These are the activations of a small neural network, seen along a few directions. Each row is one input.
Each table varies a few parts of the input and shows all the possible inputs, shuffled.
A made-up example of a description, with smaller parts first: one of 6 places along a line, together with either a single point or one of 11 places along a line or (one of 2 separate values, together with one of 8 places around a ring).
Shared parts are said once, and a part with two or three values counts as separate values.

Other details of the inputs shift rows strongly along three fixed directions, in all tables alike. That doesn't count.

A family of inputs:
x1: |  214 | -123 |  -78 | -112 |  275 | -482 | -203 |  135 |  146 | -202 | -108 |
x2: |  -92 |   34 |   36 |  183 |   97 |  -55 |  364 |   26 | -187 | -532 | -172 |
x3: |  -48 |   31 |  -15 |  334 |   73 |  -17 |  252 |  107 | -268 | -488 |  -93 |
x4: | -126 | -190 |  174 | -134 |  -33 | -405 |  -95 | -386 |   41 |  343 |  550 |
x5: | -417 |  123 |  -19 |  413 | -132 |   71 |  381 | -317 | -340 |   68 |  441 |
x6: |   87 |  107 |   12 | -179 | -178 |  439 | -147 |  372 |   73 |  -97 | -764 |
x7: |  428 |   46 |  -23 |   97 |  231 | -341 | -161 |  178 |  267 | -178 |  119 |
x8: | -114 |  -13 | -135 |  136 |  -53 | -374 |  -83 | -218 |  175 |  380 |  477 |
x9: |   85 |   40 |  152 | -293 |  -84 | -252 | -509 | -310 |  212 |  552 |  -45 |
x10: | -217 | -238 |   39 | -145 |  -96 | -433 |  -44 | -297 |  160 |  374 |  526 |
x11: | -252 |   85 |   45 | -198 | -351 |  561 |   37 |  -98 |  -14 |  502 | -283 |
x12: |  -44 |  108 |    3 |  297 |   59 |  -26 |  297 |   96 | -167 | -507 |  -89 |
x13: | -268 |  105 |  168 | -324 | -439 |  563 | -109 | -143 | -138 |  433 |  -73 |
x14: |  417 | -222 |   29 |  -84 |  324 | -345 |  -97 |   77 |  140 | -141 |  -15 |
x15: |  124 |   37 |  129 | -333 | -142 |  582 | -146 |  495 |    2 | -111 | -526 |
x16: | -589 |   44 | -112 |  348 | -222 |  -63 |  388 | -301 | -261 |   46 |  278 |
x17: |  317 | -209 | -143 |   30 |  275 | -293 | -126 |  216 |  334 | -124 |   68 |
x18: |  -81 |  -70 | -141 |  240 |  214 |  141 |  341 |  204 | -158 | -417 |   36 |
x19: |  253 |  -54 | -115 |   10 |  238 | -450 | -255 |  204 |  155 | -187 |  -21 |
x20: | -162 |  328 |   -9 |  -39 | -390 |  611 | -148 |  -64 | -118 |  438 | -116 |
x21: | -114 |   36 | -117 |   87 |   32 | -361 | -128 | -221 |   81 |  371 |  509 |
x22: |    7 | -129 | -105 |  111 |  153 |   88 |  398 |   76 | -270 | -439 |  -62 |
x23: |  -62 | -133 | -101 |  105 |  200 |   56 |  404 |  159 | -219 | -392 |  -76 |
x24: |   14 |  -58 |   31 |  145 |  161 |   77 |  474 |   55 | -166 | -445 |  -74 |
x25: | -173 |  197 |  143 |  -54 | -274 |  677 |  -85 | -142 |  -69 |  455 | -151 |
x26: | -453 |   -4 | -109 |  272 |  -62 |  152 |  412 | -378 | -315 |   44 |  447 |
x27: |  193 |   86 |  125 | -237 |  -17 |  -49 | -429 | -245 |  406 |  605 |  167 |
x28: |  201 |  234 |   -8 | -109 | -179 |  515 | -263 |  357 |  -52 | -130 | -639 |
x29: |  294 | -123 |  -82 | -112 |  233 | -461 | -223 |   55 |  107 | -244 |  -96 |
x30: |  577 |  -76 |  228 | -458 |   89 | -125 | -497 |  307 |  446 |   21 | -216 |
Description of these inputs: one of 5 places along a line, together with either a single point or one of 5 places around a ring.
A walk changes only the place on the line of 5. It starts at x7 and steps to x5. List the rest of the walk in order. -> x20, x21, x8
Which other rows agree with x20 in the place on the line of 5? List them by row number. -> x13, x22, x26, x28, x29
A walk changes only the place on the ring of 5. It starts at x18 and steps to x23. List the rest of the walk in order. -> x1, x19, x21

A family of inputs:
x31: |  476 |  -65 | -110 |  -46 |  226 | -558 | -343 |   -8 |  407 |  -19 |  -58 |
x32: |  208 |  175 |  -96 |  200 |  275 |   17 |   51 |  348 |  -21 | -458 | -170 |
x33: | -310 | -154 |  -21 |  207 |   31 | -518 |  440 | -522 |  -90 |   69 |  478 |
x34: |  309 | -300 | -111 | -314 |  305 | -566 | -396 |  108 |  217 |    0 |  -51 |
x35: | -140 |  121 |   87 | -225 |   -5 |  226 |   14 |  -25 | -167 |  -59 | -225 |
x36: |  207 |  -79 |   69 |  -24 |  296 |  132 |  204 |  343 |   48 | -487 | -117 |
x37: | -248 |  228 |   54 |   25 |  -96 |  534 |  157 |  -38 | -128 |  108 |   20 |
x38: | -391 |  105 |  -71 |  146 | -230 |  352 |   87 |  -35 | -133 |  112 | -238 |
x39: |  458 |  -10 |  -66 | -205 |   99 |  -63 | -346 |   35 |  354 |  282 |  -17 |
x40: |   -8 |  194 |  -46 |  -97 | -239 | -170 | -417 | -145 |  181 |  573 |  265 |
x41: | -302 |   34 |  -91 |   84 | -154 |  522 |  152 |   38 | -154 |  185 |  -31 |
x42: | -351 |  185 |  204 |  -27 | -160 |  344 |  236 |  -83 | -133 |   54 | -184 |
x43: |    3 | -116 |  -99 |  420 |  263 | -744 |   70 | -324 | -101 |  -71 |  686 |
x44: |    2 |  -67 |  112 | -318 | -213 |  -62 | -273 | -158 |  260 |  541 |  323 |
x45: |   78 | -196 |  -30 |   65 |  159 |  -33 |  169 |  391 |    9 | -435 | -366 |
x46: |   16 |  -15 |  262 | -193 | -174 | -163 | -324 | -300 |  147 |  534 |   71 |
x47: | -157 | -253 |  -14 |  138 |  103 | -849 |  221 | -242 |   45 | -138 |  626 |
x48: |   98 |   57 |   -1 | -316 | -112 |  200 | -127 |  -78 |  -38 |  160 | -351 |
x49: |  233 | -142 |   49 |  -23 |  176 |  -33 |   35 |  211 | -236 | -541 | -269 |
x50: |  153 |  -11 | -237 |  264 |  217 |   28 |   56 |  443 |  -59 | -396 | -243 |
x51: | -423 |   30 |  -92 |  518 |  219 | -274 |  635 | -155 | -312 | -646 |  310 |
x52: | -134 |  103 |   95 |  121 | -193 |  522 |   94 |  -61 | -230 |  106 |   17 |
x53: |    0 |  319 |  -72 |   18 | -245 |  441 |  -99 |  -61 |  -23 |  370 | -260 |
x54: | -645 | -197 |  -28 |  120 | -132 |   -5 |  393 | -492 | -188 |  422 |  603 |
x55: |  211 |    2 |   32 |  252 |  104 |    9 |   18 |  247 |  -81 | -540 | -295 |
x56: |  431 |    8 |  -10 | -305 |  -33 |  -65 | -535 |  244 |  395 |  260 |   32 |
x57: |  145 |  -74 |  -50 | -131 |   32 |   19 |   68 |  377 | -156 | -570 | -292 |
x58: |  -16 |   48 |   77 | -182 | -206 |  494 |   83 | -101 |   39 |  322 | -147 |
x59: |  435 | -161 |  194 | -264 |   84 |  -67 | -408 |   57 |  286 |  238 |   18 |
x60: | -338 |  229 |   12 |   92 | -398 |  332 |   86 |  -14 | -139 |   24 | -133 |
What do these inputs look like to the network? -> one of 5 separate values, together with either a single point or one of 5 places around a ring
Changing only the choice among 5 separate values turns x59 into x44. The same change can be made to x49. Which row results? -> x57
Change only the choice among 5 separate values in x39. List by row number the other rows that result. -> x37, x41, x52, x56
Change only the choice among 5 separate values in x33. List by row number the other rows that result. -> x42, x45, x46, x47
